Each row below holds a small network's activations on one input, seen along a few directions.
In each table, some parts of the input vary, and every possible input appears once, in random order.
A made-up example of a description, with smaller parts first: values(3) and (point or ring(11) or (line(6) and ring(8))).
Shared parts are said once, and a part with two or three values counts as separate values.

Other details of the inputs vary at random and push rows far along two fixed directions, the same in every table; ignore that.

A family of inputs:
row 1: 49	44	-42	55	58	55	83	22	53	32	-18	0	-52	-26
row 2: 22	23	7	-11	6	2	10	-26	32	-4	-2	-1	-39	-23
row 3: 34	40	16	27	20	-11	-14	-11	40	15	-18	7	-36	-11
row 4: -29	-2	-34	14	7	42	8	8	-14	17	9	-11	48	27
row 5: -9	-24	23	-59	-16	-33	-45	-14	-17	-9	-8	0	15	-8
row 6: 1	11	4	16	-7	-1	-15	-3	20	-5	4	5	-28	24
row 7: 17	14	47	7	2	-12	19	-8	-10	-20	-18	-8	-11	-13
row 8: 5	-21	23	-27	-14	-40	-45	-1	-11	-11	4	11	15	-16
row 9: -16	-3	64	-23	-1	-38	-22	-13	-42	-10	-7	-7	8	9
row 10: 48	42	-49	72	36	58	97	23	57	19	3	3	-92	-16
row 11: -15	-25	33	-43	-27	-39	-52	2	-5	12	3	13	6	32
row 12: 24	21	14	9	20	-15	-14	9	19	16	-12	5	-28	-24
row 13: -17	-29	-42	-2	18	18	22	31	-34	14	12	1	34	2
row 14: -17	-17	-41	25	5	15	3	32	-33	14	10	2	51	11
row 15: -3	11	-3	0	-3	-2	-6	-18	11	-17	-1	-11	-13	-21
row 16: -13	-21	18	-49	-19	-43	-43	-23	-23	-26	18	6	-1	-16
row 17: 24	-9	9	-16	-12	-7	7	-3	29	-3	-9	10	-39	2
row 18: 12	6	42	11	-10	-3	32	-9	6	-16	-14	11	-19	7
row 19: -8	-22	-41	20	-10	20	9	28	-25	0	5	0	58	3
row 20: 33	5	16	2	-15	-10	1	7	42	2	-11	13	-34	0
row 21: -41	-8	-39	2	7	37	19	0	-16	18	14	-16	41	21
row 22: -33	-4	19	-32	-6	-34	-52	-26	-18	-10	9	-8	0	-1
row 23: -6	-8	30	-35	-28	-30	-59	-24	0	-1	-11	2	33	12
row 24: 34	19	15	0	5	-2	-1	-5	39	10	-15	4	-13	-18
row 25: -18	-18	-43	21	-7	29	9	18	-25	-14	16	-6	50	5
row 26: 27	27	-1	1	10	0	14	-13	25	-11	-4	-2	-50	-39
row 27: -23	-36	-36	-13	-5	30	29	29	-17	26	6	2	23	37
row 28: -26	-12	1	22	1	32	57	21	-31	12	-1	4	28	35
row 29: -21	-9	-39	15	-8	41	9	14	-18	-4	4	-15	51	7
row 30: 10	9	5	7	-16	-4	5	-20	38	-19	3	0	-48	1
row 31: -19	-6	-36	20	4	26	4	29	-25	24	-4	-7	50	13
row 32: 17	24	54	17	24	-9	22	-20	2	4	-16	-4	-27	-2
row 33: -21	-20	-37	14	-28	41	18	17	-3	-4	9	-5	37	39
row 34: -32	-10	-39	-15	8	38	28	7	-22	25	16	-10	34	17
row 35: -19	-29	-36	-13	-26	35	35	11	-9	4	17	-4	12	23
row 36: -34	-12	-43	-9	8	32	24	18	-33	18	15	-12	29	4
row 37: -11	-16	-1	14	-2	15	47	23	-47	-17	5	-6	48	7
row 38: 29	12	10	16	-22	-11	-8	1	39	-5	-16	11	-28	9
row 39: -13	-3	28	-32	-23	-20	-57	-36	1	-17	0	-3	21	11
row 40: 20	-10	-3	-10	7	-15	0	3	2	-13	-1	8	-13	-27
row 41: 12	8	2	-9	23	-9	-3	4	5	10	-11	1	-26	-18
row 42: 5	19	-3	20	21	-20	-7	-12	10	-15	13	1	-41	-25
row 43: 2	14	-5	19	2	1	10	-9	30	-3	7	1	-52	9
row 44: -5	-19	28	-62	-14	-27	-39	-26	-1	-2	-8	2	15	2
row 45: 34	27	51	23	14	0	38	-23	19	-10	-23	-5	-31	-15
row 46: -21	-17	15	-31	-19	-41	-47	-27	-16	-33	17	-1	6	-11
row 47: -26	-20	13	-45	-6	-44	-45	-16	-35	-11	24	6	0	-5
row 48: 20	14	3	13	-6	-7	-17	0	14	-3	-17	0	0	-17
row 49: 12	16	41	17	20	-28	14	3	-23	-17	1	4	-19	-8
row 50: -16	-11	-27	-1	9	32	16	26	-10	39	1	-4	53	19
row 51: -2	12	1	-5	-3	4	-2	-30	23	-10	0	-9	-9	-9
row 52: 17	23	1	32	20	-15	-19	-4	10	-16	9	6	-33	-18
row 53: 33	16	14	5	5	-10	-8	4	27	2	-16	3	-20	-31
row 54: -9	-22	25	-30	-3	-48	-57	2	-24	1	10	12	15	-4
row 55: 11	9	5	16	-10	-12	-14	9	22	11	-9	11	-21	23
row 56: -29	-4	-38	20	7	36	4	19	-26	9	8	-13	43	15
Each input here is: values(2) and line(4) and (point or ring(6)).
The inputs of row 3 and row 23 match in every part but the values(2) part. If row 47 is changed in the same way as row 3 into row 23, which row does it become?
> row 16
The inputs of row 21 and row 51 match in every part but the values(2) part. If row 22 is changed in the same way as row 21 into row 51, which row does it become?
> row 15
Which other rows does row 54 become when the values(2) part takes its other values? List them by row number.
> row 8
Which other rows agree with row 56 in the values(2) part and the line(4) part? List them by row number.
> row 9, row 12, row 22, row 31, row 36, row 41
Start at row 18 and move only the line(4) part, one step at a time. The first step leads to row 45. Which rows follow, in order?
> row 7, row 37

A family of inputs:
row 57: 34	17	-25	36	13	19	30	14	31	1	-6	4	-24	-22
row 58: -41	-24	-29	-13	-12	15	-7	5	-31	2	17	-9	45	21
row 59: -8	-7	-35	9	2	37	32	20	2	23	0	-4	19	15
row 60: 13	15	26	-18	8	-35	-37	-21	19	0	-3	6	-39	-16
row 61: 25	20	-37	47	12	34	40	17	28	-1	-3	-1	-17	-16
row 62: -37	-35	-20	-27	-27	12	-5	5	-27	-1	12	-5	47	27
row 63: 6	7	22	-18	-4	-35	-37	-25	11	-19	4	3	-34	-17
row 64: 26	14	-37	37	17	33	38	27	24	14	-8	1	-9	-13
row 65: -32	-24	3	-30	-27	-8	-28	-11	-17	-5	10	-3	26	27
row 66: -14	-7	9	-19	-12	-7	-23	-12	1	4	2	0	5	18
row 67: 14	2	27	-27	-8	-30	-30	-15	19	-2	-5	9	-31	-5
row 68: -58	-38	-25	-34	-16	12	-24	5	-48	12	18	-10	73	35
row 69: -57	-42	20	-26	-5	3	17	12	-94	-1	8	-14	93	28
row 70: 22	14	27	-19	8	-37	-35	-19	21	-6	-4	8	-47	-24
row 71: -17	-13	15	15	7	27	62	19	-49	2	-6	-9	46	19
row 72: 28	21	43	-13	0	-48	-54	-24	33	-5	-11	12	-46	-17
row 73: 27	9	42	-25	-9	-46	-38	-29	31	-17	-6	12	-56	-17
row 74: 39	37	-4	86	43	48	105	34	0	3	-19	-6	-8	-21
row 75: 29	22	-55	51	30	49	69	27	28	10	1	-2	-26	-26
row 76: 10	14	30	-9	-5	-33	-49	-22	19	-7	-6	6	-23	-3
row 77: -8	-3	2	-4	-14	-10	-28	-7	0	-8	4	1	8	7
The inputs of row 57 and row 75 match in every part but one. If row 61 is changed in the same way as row 57 into row 75, which row does it become?
> row 63
Describe the family of inputs behind these rows.
> values(3) and (point or ring(6))
